These are the activations of a small network on made-up records, seen along a few directions, one row for each record.
Records have a field called MUNIP. Each example row is followed by its value.
The largest differences between rows may come from other fields.
In the rows, zero is written as 500.
Strong random noise was added to every row along 5 fixed directions; ignore it. To show where, here is one row again and again, with new noise each time:
484 359 399 485 479 473 387 471 571 465 526 506 425 476 449 475 517 605
316 505 572 714 583 501 588 476 257 449 527 377 397 522 632 491 304 619
547 232 334 557 518 613 132 514 556 355 743 599 431 316 460 323 463 856
579 378 422 334 400 494 579 502 810 716 488 544 475 472 227 567 690 309
408 639 556 587 518 361 888 535 372 500 322 392 417 673 626 671 459 379
634 418 330 428 459 463 509 593 630 402 488 615 452 514 497 546 614 585
352 361 394 268 470 648 277 394 489 684 398 584 448 586 373 535 526 497

340 543 531 473 466 146 318 322 354 324 287 311 474 694 720 502 452 547
fiku
541 590 554 506 426 187 612 482 551 365 324 269 429 590 573 522 532 408
fek
659 378 313 81 311 393 272 396 906 570 349 593 584 595 301 562 820 308
siz
576 459 520 665 526 596 606 660 525 452 746 552 495 375 501 452 456 600
sali
558 439 473 629 503 482 474 502 524 414 595 367 454 340 486 395 382 588
divi
439 517 482 343 438 466 409 378 508 523 356 449 542 635 521 545 539 394
siz
507 554 543 315 411 541 396 474 488 675 430 527 576 545 486 536 519 392
saka
489 588 229 292 538 763 558 547 483 587 424 752 471 671 437 706 611 486
fiku
547 556 598 475 417 320 684 519 543 599 418 332 484 510 443 500 496 310
kuris
573 422 524 497 587 703 455 528 591 537 650 725 574 407 433 502 564 464
led
429 523 417 491 548 298 628 439 497 393 281 527 478 701 667 658 597 489
zim
700 458 573 549 452 392 537 595 694 497 675 448 525 355 422 432 575 466
fek
495 451 539 713 529 195 704 443 715 374 559 372 499 487 535 575 620 452
fiku
411 420 522 450 467 249 341 292 646 468 406 405 528 517 440 504 576 377
dez
849 438 331 506 509 500 455 761 564 222 638 673 550 363 603 391 577 706
kugis
226 618 446 419 504 576 433 469 197 546 347 409 407 648 540 489 329 572
parev
518 579 438 569 433 488 639 636 468 446 554 371 419 439 435 413 411 592
sali
355 440 524 459 389 111 265 246 587 372 259 211 374 546 463 402 494 489
led
447 310 532 397 452 523 313 337 703 720 539 445 557 458 260 389 554 346
bevo
594 347 599 382 440 704 269 509 675 818 736 546 586 272 204 365 569 404
bos
481 319 563 618 500 338 236 312 680 377 636 423 509 347 438 391 467 576
nife
398 507 394 322 561 669 456 451 409 616 360 567 460 578 480 579 453 437
kugis
541 424 529 630 560 468 508 454 672 540 651 497 507 373 431 454 520 444
zim
427 548 487 408 380 433 324 411 405 515 269 303 418 549 522 375 433 514
nodol
640 553 537 381 333 197 627 485 746 524 302 279 478 524 374 532 670 252
bos
539 510 671 676 514 680 742 583 585 751 772 490 569 300 375 500 461 383
saka
824 551 369 425 446 555 727 718 681 474 513 617 532 421 472 564 612 421
divi
441 441 613 505 467 155 602 262 792 477 377 364 491 594 400 594 629 237
depe
522 537 532 597 574 465 582 535 441 344 514 436 484 527 624 521 453 543
fek
659 577 458 367 453 612 515 625 492 597 465 657 558 517 543 537 533 460
nodol
819 671 562 664 498 544 705 850 339 279 676 678 632 386 776 462 485 626
vifog
483 556 632 487 494 537 501 501 384 569 539 484 589 548 597 485 461 448
siz
556 534 596 406 512 569 515 538 459 552 497 682 581 573 565 546 548 425
depe
545 377 488 692 509 421 437 446 640 393 661 375 471 359 454 340 446 576
bevo
406 391 368 295 501 571 277 388 506 576 380 474 454 518 381 460 492 482
kugis
670 457 575 710 505 356 557 527 641 278 645 475 549 353 549 442 521 541
nife
559 585 445 402 506 595 401 601 286 333 427 698 597 585 732 531 478 596
lazol
398 602 582 591 552 692 716 534 329 715 492 538 486 549 536 603 389 428
nodol
370 442 450 452 523 498 472 381 560 611 435 518 460 574 464 570 495 479
bevo
496 621 513 545 497 331 753 523 394 379 314 338 443 622 639 564 427 419
kuris
343 529 636 604 638 613 610 472 284 538 508 608 522 564 628 590 421 514
led
678 648 576 656 480 345 758 667 521 340 531 461 524 426 617 481 540 440
dez
509 561 512 580 484 804 583 639 409 612 722 553 523 307 368 382 440 523
lazol
666 569 495 492 558 505 756 618 653 507 493 586 545 504 483 629 657 320
dasok
465 475 543 525 446 467 673 523 642 642 543 459 500 480 335 566 550 325
vefe
529 502 650 643 460 428 671 520 616 555 638 325 546 345 385 424 451 347
vefe
393 453 451 516 489 503 286 458 360 405 487 573 495 550 582 510 452 650
vifog
473 592 492 415 358 267 389 455 418 339 256 325 456 571 609 430 478 522
lazol
493 369 490 564 489 432 275 450 546 338 633 416 494 394 500 334 413 651
sali
436 537 733 665 566 355 607 426 396 437 534 447 535 543 647 504 421 456
depe
188 552 631 811 676 228 820 347 414 453 402 248 358 665 588 699 431 402
dasok
317 490 771 648 554 664 329 423 185 639 677 430 603 368 551 340 262 536
vifog
523 707 283 411 597 681 618 628 327 421 330 612 376 666 604 638 492 680
dasok
565 476 626 424 388 393 469 446 632 654 512 408 612 453 393 465 577 318
saka
641 588 702 666 437 410 790 663 550 555 687 374 569 331 466 424 464 356
vefe
593 516 595 728 611 599 575 604 479 430 771 609 583 307 583 450 446 547
dez
552 461 526 474 549 664 373 596 421 515 671 651 579 413 541 407 461 580
parev
673 377 344 336 404 401 498 556 769 479 465 573 479 463 409 519 685 509
kuris
698 563 493 516 503 392 704 597 668 416 492 518 532 484 532 616 602 401
bos
609 465 515 501 469 356 492 554 625 433 593 497 533 429 491 438 558 481
parev
365 452 509 835 667 395 420 366 423 269 629 382 419 425 669 418 312 694
zim
440 511 578 424 449 471 751 455 554 747 359 400 514 542 407 608 574 268
divi
630 401 539 445 435 335 322 452 624 401 525 548 580 463 511 445 588 527
nife

Which value of MUNIP does each new row have?
495 590 569 359 399 354 546 451 485 651 279 424 536 637 505 552 549 290
nodol
573 537 550 472 309 68 574 388 769 431 353 186 463 537 438 468 631 304
siz
505 426 400 408 454 365 114 425 394 315 387 504 500 576 662 394 463 717
nodol
376 500 520 616 522 350 696 431 614 545 473 421 464 599 452 659 580 352
fiku
657 284 358 289 480 512 209 457 869 529 576 648 548 403 277 472 744 456
dasok
543 698 555 487 478 637 578 622 270 492 429 535 539 555 696 525 412 497
saka
460 414 301 498 539 651 294 502 508 431 613 492 388 382 363 375 499 726
dasok
609 615 543 329 437 676 609 664 474 691 519 642 595 486 476 550 513 359
vefe
536 344 315 393 404 391 475 478 800 552 458 491 379 518 259 560 643 447
kuris
519 611 554 487 451 252 610 483 472 308 279 439 460 660 666 553 528 439
depe
360 446 501 683 616 453 564 410 476 478 518 522 460 553 570 561 495 539
zim
547 495 581 612 470 591 339 585 362 408 673 476 537 315 557 289 376 642
lazol
431 358 454 592 485 270 443 390 704 426 509 353 369 517 377 560 557 536
fek
397 556 572 595 603 555 443 481 334 481 518 451 429 488 603 474 367 559
dasok
442 459 470 275 485 673 427 476 546 738 452 662 594 573 419 585 622 382
fiku
426 436 619 570 489 220 506 321 634 586 464 315 498 495 426 463 534 337
zim
411 349 587 620 604 537 464 407 559 523 644 580 531 404 466 491 522 547
led
316 510 523 430 586 618 545 460 365 601 386 542 464 678 561 666 490 477
fek
680 652 549 666 487 275 739 666 471 221 466 352 448 506 705 492 485 547
fek
478 424 422 217 445 534 239 434 542 560 421 598 528 573 467 500 522 512
sali
630 514 653 459 464 528 681 530 734 731 625 605 567 422 344 553 607 250
depe
